These are the activations of a small neural network, seen along a few directions. Each row is one input.
Each table varies a few parts of the input and shows all the possible inputs, shuffled.
Descriptions start from the smaller parts, as in this example, which fits no table here: line(6) and (point or line(11) or (values(2) and ring(8))).
Shared parts are said once, and a part with two or three values counts as separate values.
In the rows, 128 means zero.

Table:
row 1: [138 122 141  58 138  88 152  91 149 118 137 151 123 148  98 130 138  94]
row 2: [ 81 153 125  97 110 134 142 124 157 106 153 192 141 134 118 128 149 123]
row 3: [150 136 119 180 106 106 112 172 133 153 144 105 128 107 150 102 112 139]
row 4: [155 103 119 157 144 156 107 168 110 128 162 125 130 136 162 121 150 142]
row 5: [ 57 159 134  86 117 120 159 129 165 114 159 164 131 132 133 129 140 137]
row 6: [113 136 149  60 136  93 158 107 159 129 144 142 121 148 104 131 130 114]
row 7: [ 92 150 128  88 116 131 134 115 139  99 137 202 137 140 118 122 136 118]
row 8: [115 144 130  74 112 114 132 106 127  93 124 183 144 150 106 108 129 123]
row 9: [ 87 153 147  84 109 115 171 122 169 132 145 148 128 163 126 126 125 133]
row 10: [162 116 105 143 124 133  81 155 140 131 136 105 116 113 164 108 137 141]
row 11: [154  97 141 175 145 156 135 122  98 117 130 125  95 136 127 126 118 148]
row 12: [152 112 128 170 123 141 113 111 134 112 112 100  83 119 139 113 116 129]
row 13: [137 115 143  62 114 107 133 106 122 101 107 177 140 143  91 125 122 121]
row 14: [133 122 150 205 115 115 124 138 147 121 131  90 107 111 129 119 106 124]
row 15: [142 124 123 183 142 128 122 182 103 136 173 125 140 117 146 127 109 146]
row 16: [153 105 130 143 132 146  96 120 125 126 119 104  89 109 150 100 135 136]
row 17: [136 155 114 109 116 148 109 133  92 184  84  76 164  94 110 188 125 105]
row 18: [126 127  74 141 137 166 111 110 121 176  69  51 172 125  88 166 131 113]
row 19: [140  98 120 151 151 149 100 127  91 113 143 122  94 146 159 138 148 144]
row 20: [130 117 169 198 145 125 144 146  99 120 151 105 132 124 130 118 104 165]
row 21: [135 146  98 124 157 119 153 102 107 178  27  96 171  92 141 164 129  93]
- What do these inputs look like to the network? => values(3) or ring(8) or (values(2) and ring(5))

Table:
row 22: [112 106 166 183 149 112 140 162 136  87 172 165 120 152 120 137 117 169]
row 23: [110 155 104  85 123 138 150 110 102 132 111 158 163 150 118 138 153 118]
row 24: [107 140 157  77  91 104 153 117 170 132 111 118 115 111  90 154 111 130]
row 25: [193 134 113 211 136 100  91 130  96 166  60  62 131  99 159 131  90 138]
row 26: [174  99 139 156 133  98 136 161 106  62 185 158  75 169 101  93 131 130]
row 27: [142 116 144 121 143 145 144  85 149 101  79 142  94 136 118 142 148 110]
row 28: [156 117 132 118 122 130 103 126 145  93 188 144  85 148 170  74 118 132]
row 29: [105 150 112  70 137 113 137 121 136 156 130 138 192 138 111 131 136 106]
row 30: [111 122 122  89 103 134 141 109 164 116 103 137 147 142  78 140 121 121]
row 31: [166  99 114 178 140 160  59 148  80 157 111  58 135 106 116 144 145 111]
row 32: [100 163 140  64 109  90 155 151 141 161 128 122 160 119 121 153 134 107]
row 33: [120 135 136  91 109 157 146  73 119 114  97 158 120 136  95 133 132 138]
row 34: [112 122 125 109 172 122 142 101 117 155 114 145 151 122 144 116 156  89]
row 35: [ 83 152 134 168 121 127 117 140 146 112 162 143 129 122 171 114 115 162]
row 36: [151 103  86 200 162 175 139 164  99 179 127  26 120  93 157 150 120 139]
row 37: [106 136 124 129  98 142  94 151 143 125 171 172 111 105 179  97 120 149]
- What do these inputs look like to the network? => values(3) or ring(5) or (values(2) and line(4))
- A walk changes only the line(4) part. It starts at row 34 and steps to row 23. List the rest of the walk in order. => row 29, row 32

Table:
row 38: [146 134  81 237 138 180  94 192  92 176 137  42 150  88 193 144 115 154]
row 39: [113 151 112   4  92 105 139  96 154 130 101 180 161 156  98 140 146  86]
row 40: [135 109  91 219 156 183  80 172  54 160 128  72 129 112 189 134 143 157]
row 41: [169 134 114 242 132 114  84 184 120 180  96  18 141  73 145 150  93 140]
row 42: [212  76 138 222 142 131  55 128  80 144  74  65  83  92 127 130 123 134]
row 43: [ 91 145 183  91 122 115 174 103 181  70 194 203  96 153 126  96  97 144]
row 44: [ 69 160 161  37 105 130 196  57 205  90 120 188 131 146  65 130 118 109]
row 45: [ 84 137 182  99 140  98 196 121 130  79 184 205 120 169 110 121 132 151]
row 46: [118 131 135  75 127 110 152 140 110 100 181 196 142 172 117 127 150 126]
row 47: [203 111 131 228 130  96  93 159 112 167  68  47 117  81 124 130  85 141]
row 48: [107 145 131  69 117  92 144 142 148 114 176 180 127 151 167 106 137  94]
row 49: [ 68 156 156  49 127 109 220  70 167  98 103 203 152 161  55 163 142 121]
row 50: [ 98 141 150  69  95 114 126 130 185  97 197 176 104 135 152  81 120 116]
row 51: [165  81 104 207 171 182  71 143  52 144 109  72  96 109 172 119 158 135]
row 52: [ 93 155 124   7  76 127 139  77 203 114 119 166 140 133  90 109 141 100]
row 53: [209  55 117 198 168 161  70 123  58 135  87  76  75 116 144 110 149 151]
row 54: [ 97 153 111  16 112 122 171  81 128 131 110 192 182 165  66 164 156  91]
row 55: [126 130  83 233 155 134 100 187 124 174 121  23 159  90 166 151 100 155]
- What do these inputs look like to the network? => ring(8) or (values(2) and ring(5))
- List by row number the other inputs of the same sort as row 51. => row 38, row 40, row 41, row 42, row 47, row 53, row 55
- Which other rows does row 54 become when the ring(5) part takes its other values? List them by row number. => row 39, row 44, row 49, row 52
- Which other rows does row 50 become when the values(2) part takes its other values? List them by row number. => row 52

Table:
row 56: [146 109 138 160 133 123 115 145 118 112 154 121 109 135 134 111 116 151]
row 57: [128 133 119 154 136 119 118 168 119 150 140 102 144 116 145 140 127 128]
row 58: [147 125 110 171 136 146 104 127 108 151  92  91 130 105 139 136 126 127]
row 59: [155 107 120 164 142 143 107 126 117 141 103  85 113 111 135 132 127 128]
row 60: [134 129 117 165 126 139  99 152 116 138 137 112 129 112 152 121 124 137]
row 61: [163 107 139 172 146 126 120 124 104 124 110 109 103 124 126 130 124 135]
row 62: [108 143 132  23 106 110 152  88 155 108 131 194 135 158 108 117 148  92]
row 63: [ 73 165 154  45 101  99 189  92 196  99 141 195 136 146  96 123 117 121]
row 64: [142 130 108 157 135 137 122 135 108 163  94  80 144 109 131 152 123 125]
row 65: [140 111 125 151 127 135 102 152 118 127 152 107 118 125 138 119 122 145]
row 66: [ 72 149 145  47 121 130 181  99 148  97 154 212 147 166 105 127 154 118]
- What do these inputs look like to the network? => values(3) or (values(2) and line(4))
